A small network was shown many inputs. Here are its activations along a few directions, one row for each input.
In each table, some parts of the input vary, and every possible input appears once, in random order.
Descriptions start from the smaller parts, as in this example, which fits no table here: one of 2 separate values, together with either a single point or one of 11 places around a ring or (one of 5 places around a ring, together with one of 6 places along a line).
Shared parts are said once, and a part with two or three values counts as separate values.
In the rows, zero is written as 128.

Other details of the inputs vary at random and push rows far along three fixed directions, the same in every table; ignore that.

Rows:
r1: [136 146 103 137 127 105 118 136 130 134 119 158 115 127]
r2: [144 146 109 133 123 116 102 139 130 129 124 156 118 130]
r3: [144 132 109 125 115 116 108 134 137 138 127 165 112 124]
r4: [112 126 150 103 123 126 131 102 126 141 127 115 144 102]
r5: [120 111 150 113 113 113 142 93 135 135 155 105 154 128]
r6: [126 145 103 145 118 116 115 124 134 128 123 155 121 146]
r7: [101 121 140 126 119 132 135 102 134 145 139 105 159 128]
r8: [124 137 144 119 139 126 144 103 122 137 136 110 134 112]
r9: [138 105 110 132 146 162 187 177 88 95 149 53 131 117]
r10: [111 118 133 118 138 113 130 94 124 125 153 115 156 116]
r11: [126 141 116 140 120 111 115 135 130 139 110 164 107 120]
r12: [125 126 146 109 133 136 136 104 124 139 118 122 142 112]
r13: [118 129 149 106 120 125 123 110 133 134 125 115 151 108]
r14: [128 121 151 108 135 130 131 98 129 142 133 102 132 114]
r15: [121 124 147 107 131 124 147 110 144 134 133 112 145 109]
r16: [117 127 115 137 107 109 114 139 127 129 124 161 127 153]
r17: [126 117 104 139 125 107 112 132 140 121 136 168 122 131]
r18: [136 122 145 115 122 121 126 102 127 143 129 111 155 110]
r19: [140 129 105 124 117 111 98 130 134 141 116 157 107 129]
r20: [131 134 144 111 132 132 129 103 120 137 142 108 141 113]
r21: [134 110 60 153 119 151 161 193 107 105 162 105 111 150]
r22: [134 135 114 132 113 118 103 138 125 138 121 158 115 120]
r23: [114 110 137 117 119 115 141 103 120 155 142 114 165 135]
r24: [152 112 71 131 124 156 159 205 96 92 157 98 99 127]
r25: [139 135 114 142 128 115 121 133 125 141 106 166 112 127]
r26: [131 145 107 123 126 108 113 138 138 130 112 159 124 127]
r27: [110 132 136 127 135 143 141 103 129 134 146 101 154 138]
r28: [154 113 78 144 128 140 158 199 106 98 158 97 105 127]
r29: [127 147 109 126 128 105 118 134 138 131 109 164 121 126]
r30: [127 148 111 127 132 116 120 135 133 129 108 167 109 128]
r31: [128 136 151 118 138 123 133 106 131 135 136 105 148 114]
r32: [127 123 111 132 110 110 122 138 136 130 134 166 122 155]
r33: [125 127 151 117 120 125 120 106 129 140 135 109 149 107]
r34: [137 132 111 131 124 102 101 132 144 141 110 156 114 130]
r35: [129 133 111 120 124 105 104 133 148 135 102 158 116 131]
r36: [123 125 155 115 137 120 131 97 140 141 125 104 136 115]
r37: [119 119 138 94 128 123 131 100 132 142 127 109 135 111]
r38: [115 110 148 115 124 123 138 107 126 130 141 101 146 147]
r39: [133 143 104 116 119 113 106 131 131 134 116 166 120 124]
r40: [102 111 147 125 132 120 127 98 127 124 146 111 155 111]
r41: [129 143 114 138 117 101 111 124 131 124 124 163 122 154]
r42: [114 128 152 112 126 123 129 113 137 132 122 113 149 108]
r43: [139 135 112 122 118 124 110 144 144 126 119 160 120 127]
r44: [112 130 153 112 128 123 137 111 134 134 123 111 147 107]
r45: [122 126 115 142 125 121 112 143 132 134 123 150 116 162]
r46: [125 123 148 106 130 128 139 114 145 132 134 111 146 112]
r47: [110 124 139 116 130 125 144 109 118 140 155 100 157 139]
r48: [146 123 61 133 132 145 163 202 82 94 152 98 96 127]
r49: [125 140 119 138 118 105 110 134 137 139 111 161 117 120]
r50: [120 139 115 131 120 117 119 143 132 129 106 162 110 121]
r51: [139 97 98 109 133 152 170 170 92 99 165 36 132 115]
r52: [125 122 144 100 128 135 142 109 135 135 137 116 138 109]
r53: [114 123 147 110 125 117 144 99 119 130 151 105 157 141]
r54: [144 131 107 130 114 110 104 127 127 147 111 168 123 123]
r55: [145 105 62 160 118 145 163 189 86 99 152 90 112 145]
r56: [132 162 241 169 200 229 126 138 151 73 88 110 92 162]
r57: [114 117 138 132 128 144 142 102 126 142 133 105 158 138]
r58: [131 136 114 131 128 116 121 133 132 136 97 170 117 126]
r59: [128 114 100 144 126 103 111 129 124 123 122 166 129 131]
r60: [137 123 148 112 124 130 129 111 138 134 146 108 144 112]
r61: [117 122 145 101 134 122 139 101 137 140 122 108 132 113]
r62: [145 178 184 174 174 201 95 163 145 79 87 170 88 165]
r63: [125 142 227 183 201 224 116 133 141 64 113 109 101 167]
r64: [143 103 63 150 117 130 153 197 91 90 157 88 98 156]
r65: [128 125 150 117 131 121 144 107 142 140 140 111 141 110]
r66: [137 136 115 136 125 116 121 135 139 135 119 166 103 125]
r67: [119 110 149 119 119 119 143 102 119 137 136 113 159 142]
r68: [124 114 151 128 123 125 140 98 120 130 134 106 152 137]
r69: [131 140 120 141 119 111 104 139 136 135 111 161 118 123]
r70: [130 136 116 125 125 118 125 136 144 131 113 167 109 124]
r71: [130 124 143 103 125 129 130 104 126 141 121 120 151 111]
r72: [129 127 154 112 132 137 127 106 133 132 115 116 154 116]
r73: [121 127 120 136 119 119 122 138 138 139 134 160 125 153]
r74: [126 124 147 112 132 123 136 111 133 138 118 113 155 114]
r75: [141 131 109 131 119 111 114 126 122 147 111 164 117 123]
r76: [154 166 189 188 176 206 87 167 147 82 87 159 72 172]
r77: [119 130 101 144 103 111 115 132 132 135 125 147 124 135]
r78: [111 121 145 130 135 146 132 103 139 136 133 99 145 143]
r79: [121 121 146 96 128 128 121 97 136 140 124 111 139 113]
r80: [140 133 114 129 120 119 116 134 136 138 124 165 105 124]
r81: [141 106 54 150 108 135 165 188 102 103 169 93 110 138]
r82: [119 114 134 121 120 128 134 96 134 136 141 89 144 130]
r83: [140 133 110 142 126 109 118 135 131 138 105 163 118 128]
r84: [116 125 148 103 120 130 125 106 129 138 128 115 147 105]
r85: [131 138 114 136 118 119 109 137 124 137 116 161 107 121]
r86: [137 144 106 131 126 115 114 134 121 136 123 159 108 125]
r87: [103 116 150 123 124 127 138 111 122 141 144 105 153 134]
r88: [125 95 105 138 120 148 184 171 78 90 181 37 132 130]
r89: [135 135 114 135 130 112 111 131 136 138 108 159 99 130]
r90: [146 159 235 186 193 228 128 145 137 80 95 111 105 159]
Each input here is: one of 5 separate values, together with either a single point or one of 5 places around a ring or (one of 2 separate values, together with one of 6 places around a ring).
Question: Changing only the choice among 5 separate values turns r62 into r72. The same change can be made to r41. Which row results?
Answer: r68
Question: Changing only the choice among 5 separate values turns r79 into r84. The same change can be made to r19. Which row results?
Answer: r22
Question: Changing only the choice among 5 separate values turns r9 into r44. The same change can be made to r83. Which row results?
Answer: r49
Question: Which other rows does r39 become when the place on the ring of 6 takes its other values? List them by row number.
Answer: r26, r29, r30, r48, r62
Question: Which other rows does r86 become when the place on the ring of 6 takes its other values? List them by row number.
Answer: r1, r2, r8, r20, r31
Question: Which other rows does r76 become when the choice among 5 separate values takes its other values? List them by row number.
Answer: r2, r18, r33, r60

Rows:
r91: [132 91 79 97 86 102 155 151 112 155 136 110 162 119]
r92: [145 146 108 165 155 134 105 156 134 104 101 155 54 137]
r93: [144 116 88 131 103 124 129 170 146 132 125 180 113 141]
r94: [153 124 169 118 153 200 138 139 116 94 173 44 128 115]
r95: [133 136 103 149 133 158 103 193 135 86 97 157 94 171]
r96: [161 126 123 168 145 162 111 185 109 106 85 141 93 145]
r97: [106 108 75 99 92 76 147 135 118 131 174 119 152 95]
r98: [161 122 117 175 145 142 108 178 124 94 107 153 78 137]
r99: [129 138 78 113 108 111 127 155 134 145 100 172 105 154]
r100: [119 139 175 135 159 183 196 138 103 110 123 71 147 134]
r101: [132 110 92 190 95 104 100 132 125 137 132 185 121 201]
r102: [130 127 164 103 129 129 92 88 141 138 110 107 148 113]
r103: [118 89 70 132 84 81 120 109 111 147 188 103 160 176]
r104: [133 157 120 163 136 171 111 193 132 88 118 189 100 154]
r105: [96 132 162 103 138 127 132 94 152 151 95 121 138 135]
r106: [150 107 70 79 87 96 121 132 105 152 152 90 150 106]
r107: [111 99 65 144 101 83 138 111 109 156 177 111 136 180]
r108: [128 144 169 109 144 116 110 72 161 151 129 131 106 107]
r109: [107 124 163 137 162 173 194 142 100 104 122 58 150 129]
r110: [108 152 214 87 123 132 79 50 190 161 90 166 169 143]
r111: [118 133 171 137 148 200 164 158 99 91 137 67 153 136]
r112: [161 162 124 157 146 165 101 173 113 96 122 172 90 135]
r113: [132 170 177 159 155 154 68 122 132 117 68 188 116 140]
r114: [140 116 67 79 109 91 143 124 101 168 141 97 130 106]
r115: [135 137 170 105 130 119 85 80 165 136 144 130 127 109]
r116: [163 106 169 130 150 196 167 149 103 107 168 47 131 109]
r117: [102 125 171 108 129 125 109 87 170 118 125 120 147 128]
r118: [123 142 122 175 147 156 120 180 125 75 113 166 98 152]
r119: [111 123 162 193 152 165 170 112 94 111 159 80 147 182]
r120: [93 133 161 116 128 123 118 102 131 131 102 135 170 122]
r121: [129 138 142 93 109 99 105 76 115 164 118 135 173 94]
r122: [140 125 87 99 113 90 160 127 88 162 130 110 150 95]
r123: [118 140 172 131 154 104 131 73 134 144 104 132 139 95]
r124: [114 167 135 132 123 99 112 100 167 163 85 231 130 133]
r125: [123 103 69 109 106 71 131 119 94 137 161 98 151 73]
r126: [111 119 164 188 142 182 147 126 85 86 176 71 149 187]
r127: [128 112 69 109 118 81 162 133 80 153 123 96 149 88]
r128: [107 130 161 101 120 122 111 93 175 129 147 129 147 122]
r129: [148 92 87 107 95 80 136 125 120 149 168 109 135 83]
r130: [130 108 94 146 114 104 115 160 149 118 106 184 105 142]
r131: [158 96 82 98 90 99 139 133 101 162 135 102 152 100]
r132: [105 116 93 108 109 81 175 121 126 144 158 120 146 96]
r133: [144 131 121 168 131 148 118 181 155 97 116 189 81 153]
r134: [144 134 163 118 162 191 164 130 112 109 160 52 104 118]
r135: [98 109 80 117 118 78 172 126 115 140 137 114 149 99]
r136: [97 124 159 106 140 115 133 83 166 138 121 121 130 124]
r137: [154 157 94 138 130 108 124 146 119 142 110 186 102 113]
r138: [114 146 234 102 146 117 57 23 192 154 96 150 148 112]
r139: [99 130 236 104 133 127 98 41 181 166 70 161 176 129]
r140: [121 140 92 134 120 113 124 153 156 124 131 170 84 140]
r141: [125 143 80 122 113 119 123 157 153 138 122 179 96 144]
r142: [149 151 115 152 155 152 106 166 118 116 81 147 70 151]
r143: [135 131 165 146 172 170 185 136 99 100 165 56 120 97]
r144: [143 143 85 144 112 100 93 153 120 122 137 172 104 103]
r145: [128 121 162 113 144 195 160 148 134 89 171 60 138 137]
Question: Describe the family of inputs behind these rows.
Answer: one of 5 separate values, together with either a single point or (one of 2 separate values, together with one of 5 places around a ring)
Question: Which other rows does r91 become when the choice among 2 separate values takes its other values? List them by row number.
Answer: r131
Question: Start at r109 and move only the place on the ring of 5, one step at a time. The first step leads to r135. Which rows follow, in order?
Answer: r132, r124, r100
Question: Which other rows does r145 become when the choice among 5 separate values takes its other values? List them by row number.
Answer: r93, r104, r124, r141
Question: Which other rows agree with r106 in the choice among 5 separate values? List them by row number.
Answer: r94, r95, r102, r103, r110, r115, r117, r128, r138, r145

Rows:
r146: [108 104 74 124 95 68 112 109 113 170 116 181 162 158]
r147: [140 150 121 147 139 110 84 134 132 127 95 171 99 122]
r148: [141 140 153 151 125 154 82 160 153 101 121 173 85 172]
r149: [142 132 93 121 125 97 106 127 139 139 105 165 95 120]
r150: [75 125 146 109 112 82 137 49 136 160 146 112 194 145]
r151: [131 148 223 133 162 182 118 90 126 121 109 93 141 111]
r152: [147 141 104 109 118 105 106 128 143 155 103 166 108 126]
r153: [107 131 187 114 148 125 139 82 137 131 116 111 154 92]
r154: [147 149 114 119 112 120 101 128 133 147 95 170 116 121]
r155: [130 143 90 105 99 91 123 130 135 153 103 184 137 109]
r156: [124 143 217 144 160 191 117 83 156 111 161 105 123 136]
r157: [109 107 183 113 127 150 105 80 167 128 136 91 161 137]
r158: [146 131 116 228 158 200 174 227 83 72 136 106 76 198]
r159: [152 134 127 154 131 138 97 143 151 104 140 167 109 154]
r160: [112 77 62 68 108 80 208 130 95 141 183 37 159 69]
r161: [123 111 133 124 144 168 191 165 79 98 163 39 154 91]
r162: [140 111 33 113 114 116 176 212 98 119 149 106 103 115]
Question: Describe the family of inputs behind these rows.
Answer: either one of 3 separate values or one of 4 places along a line or (one of 2 separate values, together with one of 5 places around a ring)
Question: Which other rows does r160 become when the place on the ring of 5 takes its other values? List them by row number.
Answer: r153, r155, r161, r162
Question: Which other rows does r155 become when the choice among 2 separate values takes its other values? List them by row number.
Answer: r154
